Each row has a name. Each piece below is followed by the name of the row it came from, unless a question asks for something else. Each question is about the rows just above it. Places in a row count from 0.

z590: [-11 -25  39 -12 -13  11  -6 -26  -3  39  25  35  55   8 -22  91 -30  25
 -16   9 -13   4  18   8  90  38 -74  27  53  25 -17 -13 -19 -28 -24 -12
  -5  10  54]
z516: [   3    2  -86  -16  -85  -50  -32    6  -31  -84  -71  -43 -102   10
   -5  -93    7  -72  -15  -43    6  -12  -26  -45  -91  -83  -73  -72
 -101  -64  -10   -3  -15   10   -4   -1  -31  -50  -58]
z694: [ -7 -11  68   0 -10  33  12  -9  16  69  49  28  91 -24 -13  82 -23  48
  -3  37 -19   7  16  33  74  72  62  50  90  53   1 -10  -1 -20 -12 -11
  11  32  41]
z49: [59 51 30 44 54 38 42 56 41 32 32 59 26 53 44 65 50 32 47 41 47 63 60 40
 63 31 60 31 28 36 48 56 45 55 44 59 45 37 64]
Row and place of [35] in the named rows:
z590, 11
Where in the named rows is [-73]?
z516, 26
Where in the named rows is [68]?
z694, 2
Where in the named rows is [-64]?
z516, 29
Where in the named rows is [-86]?
z516, 2

z101: [  4 -17 -25 -14  20  26 -26  58   6 -18 -11]
z516: [ 98 -97 -19 -85  26  25 -44  30  84  13 -85]
z836: [-12   1 -24   0  24  22 -22  60  -9 -22   2]
z490: [ 17 -23  31 -21  28 -35 -27  24  15 -12 -21]
z147: [-90  72 -28  63  24  19  -6  21 -77 -48  67]
z755: [-52  29 -28  27  17  28 -15  26 -39 -36  31]
z694: [ 58 -61 -22 -54  16  24 -36  30  49   0 -52]
z49: [ 70 -75 -21 -65  23  27 -38  30  62   4 -65]
z575: [ 59 -64 -21 -56  26  24 -35  26  53   1 -56]
Where in the named rows is [59]?
z575, 0
Where in the named rows is [-14]?
z101, 3
Where in the named rows is [-26]?
z101, 6
Row and place of [60] in the named rows:
z836, 7
find: [-52  29 -28  27  17  28 -15  26 -39 -36  31]
z755
Where in the named rows is [-64]?
z575, 1
[-61] is at row and place
z694, 1

z49: [ 47 -66 -38 -75 -88 -51 -21  20]
z783: [-57  57  28  72 -77  41  15 -30]
z575: [-34  37  39  50 -33  33  73 -44]
z516: [-43  51  50  67 -47  56  89 -70]
z836: [ 77 -73 -43 -97  93 -56 -48  54]
z490: [-43  51  50  67 -47  48  82 -48]
z101: [-38  43  42  55 -38  37  73 -45]
z755: [ 66 -65  66 -87  71 -51 -85  65]
z540: [  1   0 -14  -5  -8 -71 -45  20]
Where in the named rows is [-70]?
z516, 7
Where in the named rows is [82]?
z490, 6
Row and place of [-87] in the named rows:
z755, 3
[-21] is at row and place
z49, 6
[-71] is at row and place
z540, 5

z575: [ 14 -14   0  -7 -30  14]
z101: [ 12  -3  35   6 -20 -14]
z836: [-10 -14   0  -7 -30  -3]
z590: [ 15   0  29   7 -17 -10]
z540: [ 15  -5  59 -13 -29 -13]
z516: [-17 -11 -24 -48  35  -4]
z783: [ 26   7 -51 -19  62  18]
z755: [-17 -11 -18 -48  35  -4]
z694: [-27 -34 -54 -99  12  31]
Where in the named rows is [31]?
z694, 5
Row and place of [26] in the named rows:
z783, 0
[-34] is at row and place
z694, 1

z694: [ 45 -89  46 -95 -68]
z755: [-82 -67  46 -95 -68]
z575: [-83 -69  46 -90 -68]
[-82] is at row and place
z755, 0
[45] is at row and place
z694, 0
[-89] is at row and place
z694, 1
Where in the named rows is [-67]?
z755, 1
Which row holds [ 45 -89  46 -95 -68]?
z694
[-82 -67  46 -95 -68] is in which row?
z755

z516: [ 37  90  38 -35   8   9 -10   0  -6  -7  59  12  38  13  11  -3  11 -31
 -25  18 -71  25  11 -43  25   0  17  15 -11 -39   5  -1 -24  21  58 -29
  -7  38   2  61   2  29   7 -31  25  -6  15 -53   0   4 -52 -16 -19  -7
  15  75  11 -49 -43  -9 -31 -39]
z490: [  1   5   1  45 100   3  36 -21   7  28  36  40 -32 -64  15 -40  18  21
 -69 -52  23 -25 -26  37  -5 -74  89   5  28  19 -24 -28  25   3 -52 -23
 -46  17 -10  -4 -18 -18  25 -22   8   3 -52 -14 -33 -22 -16   0   9  30
  16 -20  -1  12  18  18  29  18]
z147: [ 10  -1  -7 -52  20 -44  -4  -6  -1  33   7  33  25  33 -25 -16   5 -45
  14   8  19   9  13 -10  -7  -4  16   1  -7  -8  12  13  -1 -11 -16  -2
  32  -9  13  17 -10   8 -14  12  17 -23  13  20   7   7  53  14 -12   1
  16 -10 -15 -11  14   3  28  -5]
z575: [-28   1   2  23   5  10  17  17 -11 -13  15 -18  12 -23 -16  -1  12  13
   4  -3   0  20  20  -3  -9  -4 -12   3  -9 -29   3  -6   5   6 -13   1
 -12 -11 -16   5 -16 -22  11  -4  -1 -16 -31  21 -13  13 -45 -12  11  20
 -19 -21  16  46  -9   2  -7  24]
z783: [-35  -5   0  26  17   1  22  18  -7  -8  25 -12   8 -37 -26 -13  13  23
   1 -10  12  24  24  -3 -17 -19  -2   2 -10 -32   5  -2   3   6 -27  -7
 -22 -10 -28  -1 -28 -30  17  -3   0 -23 -47  34 -16   1 -48 -12  15  31
 -25 -37  20  60  -3   6   4  39]
z540: [-29 -21 -20  -4   4  19  44  20  10   5  31  -8 -27 -23  14  26  -3  -4
  28  26  -1   8   5 -20 -13   8   7 -29  13 -16  27  -6  -7 -34 -17  26
 -13 -11 -16  22  -2   7   8   6  -6  -4   1  19  21   9 -37  -8  26   0
 -41   1  20  40   3  16   0  46]
z836: [ -9  14  -7 -60  29 -54 -26 -18  -7  39  28  46  56  13 -20 -13  12 -37
   6  12  -4  25  16 -31  -7  -1   9  -4 -30 -10 -17  37   2 -21 -13 -30
  36  -7   8  26 -22  11  -2   7  16 -46 -13  37  -4 -15  58   2 -17  18
  17 -11  -1   0  20 -20  23  -3]
z694: [ 26  76  34 -14   0  19  -6   2  -4 -15  47   1  25   1  16   2   7 -13
 -26  12 -64  18   5 -32  21   0   8  12  -8 -29  -1  -4 -18  20  52 -25
 -16  34  -1  47   3  21  10 -29  16  -1   8 -48  -3   7 -58 -17 -12  -6
   7  63  14 -36 -39  -9 -33 -30]
z755: [ 34   0   7 -25 -20 -18  19  20  10  -1  -5  -4 -14  46 -33 -23 -10 -27
  19   3  25   2  17   2  -3  -6   9  11  16 -22  38 -11 -22  16   7  18
   1   5  -4   4   0  -1 -19   7  14  10  36 -14  19  23  -3  16  -3 -19
  -1   5 -16 -21 -17  29  15  -4]
find: [ 37  90  38 -35   8   9 -10   0  -6  -7  59  12  38  13  11  -3  11 -31
 -25  18 -71  25  11 -43  25   0  17  15 -11 -39   5  -1 -24  21  58 -29
  -7  38   2  61   2  29   7 -31  25  -6  15 -53   0   4 -52 -16 -19  -7
  15  75  11 -49 -43  -9 -31 -39]
z516
find: [ 26  76  34 -14   0  19  -6   2  -4 -15  47   1  25   1  16   2   7 -13
 -26  12 -64  18   5 -32  21   0   8  12  -8 -29  -1  -4 -18  20  52 -25
 -16  34  -1  47   3  21  10 -29  16  -1   8 -48  -3   7 -58 -17 -12  -6
   7  63  14 -36 -39  -9 -33 -30]
z694
Which row holds [ 34   0   7 -25 -20 -18  19  20  10  -1  -5  -4 -14  46 -33 -23 -10 -27
  19   3  25   2  17   2  -3  -6   9  11  16 -22  38 -11 -22  16   7  18
   1   5  -4   4   0  -1 -19   7  14  10  36 -14  19  23  -3  16  -3 -19
  -1   5 -16 -21 -17  29  15  -4]?
z755

z49: [ 10  -4  -6   4   1 -71 -59   1  26]
z516: [  5 -21  16 -44  65 -41  -1 -24  85]
z490: [-74 -39 -35   9  23   3   9 -40 -26]
z147: [  0  35  -9  48  70   4 -29 -25  20]
Where in the named rows is [-24]?
z516, 7
[0] is at row and place
z147, 0
Where in the named rows is [85]?
z516, 8
Row and place of [3] in the named rows:
z490, 5
Where in the named rows is [5]?
z516, 0
Row and place of [-41] in the named rows:
z516, 5

z490: [ 32   3 -29   2   4 -22   8  42 -41  -6 -11 -16  15 -24  -3  61  -7  29
  -7 -11 -15 -10]
z540: [ 37  14 -26   2  -6 -26   7  57 -10  -9 -13 -21  40 -21   6  -2 -12  29
  -6   2 -26 -15]
z516: [ 19 -13 -29 -10   8  24  -8  12 -42  16  -7  -4   2 -18   0  56 -16  20
   1 -12 -17  -9]
z836: [-15  -6 -56 -16  -1  25  -8  45 -49  -9 -25 -31  28 -58   1  83 -17  -3
 -26 -15   7 -12]
z590: [-12  -6 -36 -21 -14  27  17   7 -37   4 -14 -21  48 -56  31  10 -26 -31
 -23   3 -18  -7]
z101: [ -5   9 -53 -12  25  33  -7  17 -45   4  -4 -16  26 -33   7  26 -32 -25
   4   4  -6 -10]
z575: [ 39 -13  13 -11 -14   1   5   9   8  22 -21 -44   5  -3   2 -16 -17  47
  15 -16 -36  -4]
Row and place of [28] in the named rows:
z836, 12
Where in the named rows is [-49]?
z836, 8
[-41] is at row and place
z490, 8
Where in the named rows is [-5]?
z101, 0

z101: [  1 -51 -13  35 -75 -16 -79 -74 -83 -17 -57 -82 -44 -84  -4  63  -4 -59
   4 -78  33 -48  45  52 -85 -81 -56 -78 -29  -5 -80   9  29]
z694: [-74 -61  62  75 -18 -77 -26  49  41  34   8 -13 -71 -79  51  74 -75 -23
 -80 -76  64 -81  63  66 -64 -67 -52 -66 -66  58 -76  58  64]
z49: [ 80  54 -90 -80 -11  80 -35 -75 -76 -77 -51 -57  76  29 -89 -67  86 -22
  66  25 -87  66 -86 -60  11  -1  37  -2  71 -86  24 -83 -72]
z755: [  1 -56   3  66 -36 -31 -62 -24 -35  13 -66 -76 -54 -85  14  66 -12 -75
   5 -81  36 -67  49  52 -78 -76 -67 -79 -52   4 -83  14  51]
z575: [ -8 -24  42  32 -32 -34 -61 -73 -63 -19  17 -79 -21 -84  32  61 -35   2
  -5 -74  53 -55  57  59 -80 -83 -13 -76 -22  37 -72  50  40]
z147: [ 71  -4 -87 -52 -83  57 -35 -67 -74 -76 -87 -56  16  11 -84 -27  66 -91
  49   8 -84  42 -45 -23 -14 -13 -61 -19  15 -87   0 -84 -42]
z836: [-74 -61  62  75 -18 -77 -26  49  41  34   8 -13 -71 -20  51  74 -75 -23
 -80 -76  64 -81  63  66 -64 -67 -52 -66 -66  58 -76  58  43]
Where in the named rows is [-20]?
z836, 13
[-11] is at row and place
z49, 4
Row and place of [-34] in the named rows:
z575, 5
[24] is at row and place
z49, 30

z540: [ 37 -45 -43   5  54  35  20 -31 -30 -13 -18  -6  26 -30 -13 -47  52  59
  79  24]
z101: [-37  25 -23 -28 -28  56 -48  60  26  52  52  43 -47  47 -30  28 -25  47
 -17 -46]
z49: [ 56  -5  56  64  46 -64  64  61 -35 -69 -70 -62  70 -63  73  -4  39 -54
  58  70]
z147: [-70  69   6 -39 -70  45 -74   5  53  71  76  57 -77  78 -27  72 -64  16
  12 -71]
z783: [-38  65  46  -2 -46 -19 -32  42  31  25  30  14 -34  38  17  68 -44 -37
  47 -30]
z694: [ 43 -46 -36  17  59  28  30 -22 -34 -20 -28 -14  37 -39  -1 -47  55  51
 -32  33]
z490: [  2  26  34  21  -2 -17   6  37  -1  -8  -8 -12   8  -4  31  28  -4 -25
  36   9]
z516: [ 49 -41 -18  28  60   8  40  -6 -37 -34 -40 -26  47 -48  14 -42  56  29
 -15  44]
z575: [-44  41  -6 -33 -38  40 -53  -7  31  51  55  40 -54  53 -27  42 -33  24
  -4 -52]
z590: [-79  78  12 -38 -81  45 -79  12  61  76  82  63 -82  85 -23  82 -75  13
  20 -76]
z836: [  2  26  34  21  -2 -17   6  37   1  -8  -8 -12   8  -4  31  28  -4 -25
  36   9]
z755: [  3  56  89  44 -16 -69  19  84   6 -31 -27 -35  20 -12  70  59 -18 -88
  89   9]
Row and place of [-43] in the named rows:
z540, 2
[-70  69   6 -39 -70  45 -74   5  53  71  76  57 -77  78 -27  72 -64  16
  12 -71] is in which row?
z147
[72] is at row and place
z147, 15
Where in the named rows is [79]?
z540, 18
Where in the named rows is [1]?
z836, 8
The row with [ 56  -5  56  64  46 -64  64  61 -35 -69 -70 -62  70 -63  73  -4  39 -54
  58  70] is
z49

z147: [ 23  -8 -15  -2 -32 -30 -27   9 -64  -4]
z783: [  9  -4 -38  -9  15   9  31  -8  -5 -11]
z540: [-10 -22 -10 -22 -51 -30 -39 -37  35 -12]
z49: [-17 -17 -36 -17 -23 -19 -41 -26   0 -22]
z575: [-17  -4 -19  16  -4   7 -16   3  14   1]
z755: [-10 -26 -30  34  -1   8 -74  53 -36 -18]
z836: [-24 -31 -29  29 -27   4 -60  29   2 -18]
z101: [ -8   0 -19 -40  -5 -12  36 -49  51 -16]
z490: [  4 -14 -26  -3 -29 -22 -37  -7 -18  -5]
z694: [ 28 -10  10 -20  28   6  94 -34  19  27]
z516: [-22  22  17 -11 -13 -11  19 -37   9  12]
z590: [ 22 -24 -34  22 -25 -13 -56  31 -59  -3]
[-15] is at row and place
z147, 2
Row and place of [1] in the named rows:
z575, 9
[12] is at row and place
z516, 9
Where in the named rows is [34]?
z755, 3

z575: [24 36 45 40 41]
z694: [ 22  42  45 -17  11]
z590: [ 22  46  45  39 -26]
z783: [32 62 49 -1  1]
z147: [   2 -102   34 -100   59]
z755: [ 33 -20 -17  19  11]
z49: [  3  62  49  65 -34]
z516: [ 19 -16  42 -14   5]
Row and place of [-100] in the named rows:
z147, 3
Row and place of [3] in the named rows:
z49, 0
Row and place of [2] in the named rows:
z147, 0
[-16] is at row and place
z516, 1
Row and place of [40] in the named rows:
z575, 3
Where in the named rows is [-26]?
z590, 4
[36] is at row and place
z575, 1

z755: [ -1  21  21   3 -93  62  84]
z783: [ 18  21  37   9 -24  27  90]
z516: [ 31  -3  13 -11 -55  25  46]
z101: [ 37  -1  26  15 -45  48  50]
z575: [ 54 -41  16   8   2  68  50]
z694: [ 17 -38  14 -10 -11   6  14]
z540: [21  0 27 17 -3 39 26]
z836: [  6  -3  50  -5 -10  61  49]
z147: [-1 21 21 -5 24 34 53]
z590: [  1  15   2 -13 -10  15  13]
z490: [ 19 -41  16   8   2  68  50]
z49: [ 17 -38  14 -10  -6  15  48]
[1] is at row and place
z590, 0
Where in the named rows is [34]?
z147, 5
Where in the named rows is [3]?
z755, 3
Row and place of [49] in the named rows:
z836, 6
Where in the named rows is [84]?
z755, 6
[53] is at row and place
z147, 6

z516: [ 11 -81 -18 -23 -12 -13  37  -9 -32 -34]
z783: [ 29  25 -14 -12 -10 -43  40 -43 -62 -18]
z694: [-16   8  -6  21 -47 -30  57  44  43 -21]
z101: [ -6  -3 -54  12  59 -46 -34  17  29  20]
z540: [ -1 -78 -55  -8  26 -36   1   7   3 -17]
z575: [ 32  62  -4   5 -59 -10 -42 -30   6 -13]
Row and place of [-3] in the named rows:
z101, 1
Row and place of [12] in the named rows:
z101, 3
[32] is at row and place
z575, 0

z490: [ -2 -11  -6  12  72 -18 -37 -32 -17 -31 -15  11  -5 -18 -39  20 -29  65
 -38 -44 -48  60   3  43 -19 -54  -6]
z590: [ 27  25 -50 -35   1   1  14   3  30  37  81  15 -82   8   5 -18 -26   2
 -10   1  -2 -26  28  -6  41  38 -25]
z694: [-38 -27  37  23   2   4 -55  11   0 -46 -36  33  11 -25  -6   6  -4  -5
   3  14 -43  12  -2  16 -30  54  80]
z49: [-29  35   3  37 -44 -14 -31  -9 -13   4   4 -18  11  34 -70 -48 -23 -10
  44   2  36   5 -55 -13  14 -14 -20]
z755: [  3  -7  52  12 -60  -9   6  35  14 -35   2 -10   5 -65  77 -41  11  -3
  20  53  18  50 -54  32   7 -31 -36]
z783: [-33 -18  31  14  37  13 -29   7   7 -45 -43  32  24 -19  -6   3   5   4
   4   7 -45  15   6  16 -27  58  87]
z101: [ 23  20 -10  17 -39 -29 -14 -16 -48  -7 -69 -24  91  19  -6   3   5   4
   4   7 -45  15   6  16 -27  58  87]
z836: [ -8  37  13  27  62   7 -18 -39   3 -41 -31  -7  22 -13 -28  27  23  59
 -39 -24 -21  24  -6  32 -44 -47 -14]
z540: [ 23  20 -10  17 -39 -29 -14 -16 -48  -7 -69 -24  91  19  22   1   7 -10
  23  12  46 -28 -23  -2  45   6 -14]
z516: [-29   9  22  48 -31   0 -30  -2  -1  -9 -14 -19  14  32 -83 -64  -8 -35
  15 -10  18   6 -38 -18   4 -26 -21]
z575: [-11  46 -11  24 -45 -23 -26 -16 -27  12 -12 -25  39  35 -29 -21 -18   5
  53  10  47 -12 -58  -6  35   7 -18]
[80] is at row and place
z694, 26
Where in the named rows is [28]?
z590, 22
[36] is at row and place
z49, 20

z590: [ 71  45  11 -66]
z101: [ -5  12 -17 -40]
z516: [ 90   2 -41 -41]
z490: [ 71  45  70 -66]
[90] is at row and place
z516, 0
Row and place of [2] in the named rows:
z516, 1
Row and place of [-17] in the named rows:
z101, 2
[-40] is at row and place
z101, 3
Row and place of [11] in the named rows:
z590, 2
The row with [ 71  45  11 -66] is
z590

z575: [ 37  16 -13  -9   3  17  32  59  -1   9  20 -77 -18  -9   1  48  67   3
  22  37 -46  -2 -27 -39 -61   6 -18 -68 -15  34   5  -6  14 -66  17  20
   4  60  37  35 -14  49 -13  31 -43 -12 -29  71  27  -5 -13  -8  -8 -13
 -12]
z590: [ 59  26 -24  21 -16  -2  57  54  41 -33  39 -24 -10 -41  49  87  44  84
   7   8 -55 -23 -42 -36 -23 -42  17 -68   7  44  26   0 -45 -17  44 -12
  42  15   2 -17 -20  57  13   3  42 -11 -13  89   8   8 -36  19   4 -16
 -40]
z755: [ 11  27 -14  -8  -8  14  54  67  23 -13  42 -53 -16 -27  28  76  59  65
  18  27 -57 -20 -40 -40 -48 -20   2 -80  -2  36  27   7 -20 -41  28   7
  26  32  20  12 -24  63   0  18  19  -5 -39  91  24  -1 -31   4  -3 -16
 -19]
find: [ 37  16 -13  -9   3  17  32  59  -1   9  20 -77 -18  -9   1  48  67   3
  22  37 -46  -2 -27 -39 -61   6 -18 -68 -15  34   5  -6  14 -66  17  20
   4  60  37  35 -14  49 -13  31 -43 -12 -29  71  27  -5 -13  -8  -8 -13
 -12]
z575
[71] is at row and place
z575, 47

z836: [ 39  10 -45 -52 -40 -62 -22  59 -58  14 -10  35 -53 -34 -57  -2 -54 -89
   5 -22  33  28 -51 -55 -46 -43 -92 -53 -42 -11 -40  -4 -74 -18 -73   5
 -41 -13]
z575: [-66 -88 -49 -35   6 -22 -53 -66 -32 -30 -22 -34 -16 -26 -30 -26 -53  12
   1 -34 -21 -72 -52  46 -57  65  44 -47 -55 -24 -50 -20 -16 -38 -29 -10
 -77 -38]
z490: [   7  -12  -12  -36  -60  -30  -90  -15  -29   36  -83   16  -81  -63
  -17   31  -44   -7  -93  -74    8   17  -68   61  -26   60    6  -72
   -2  -78  -32 -104  -23  -25  -43  -83  -52  -90]
z783: [ 12  46 -19   0 -52   9 -72  14 -51  -9 -61 -24 -58 -58 -46 -36 -72 -37
 -70 -52  -7  25 -89 -14 -41  -6  -7 -87 -14 -60  26 -57 -38  30 -53 -37
 -34 -88]
z49: [-61 -11 -31 -44 -51 -80 -96 -47 -90 -15 -60 -50 -53 -69 -37 -24 -86 -30
 -68 -49 -63 -47 -94  17 -51  -9 -23 -93 -20 -91 -29 -70 -99 -32 -89 -59
 -92 -86]
z516: [-27  85  75  78 -41   0 -54 -28 -41 -57 -28 -59 -31 -26  83 -68  -9  23
 -32 -20 -40  -4 -31 -56  59 -61  39 -37  89 -11  73 -27   6  81 -28 -14
  23 -36]
z101: [-76 -92 -30 -48  72 -57  46 -77 -65 -46  73 -38  78  59 -43 -49 -17  -1
  79  62 -42 -92  -3  18 -35  11  34 -32 -64  29 -54  35 -45 -74   9  63
 -52  29]
z147: [ 57 -52 -57 -50 -17 -30 -78  50 -18 101 -77  70 -85 -35 -54  71 -31 -59
 -71 -42  34  30 -34  85 -46  82 -51 -39 -55 -84 -40 -79 -31 -54 -31 -69
 -51 -80]
Where do [-27  85  75  78 -41   0 -54 -28 -41 -57 -28 -59 -31 -26  83 -68  -9  23
 -32 -20 -40  -4 -31 -56  59 -61  39 -37  89 -11  73 -27   6  81 -28 -14
  23 -36] appear?
z516
Which row holds [   7  -12  -12  -36  -60  -30  -90  -15  -29   36  -83   16  -81  -63
  -17   31  -44   -7  -93  -74    8   17  -68   61  -26   60    6  -72
   -2  -78  -32 -104  -23  -25  -43  -83  -52  -90]?
z490

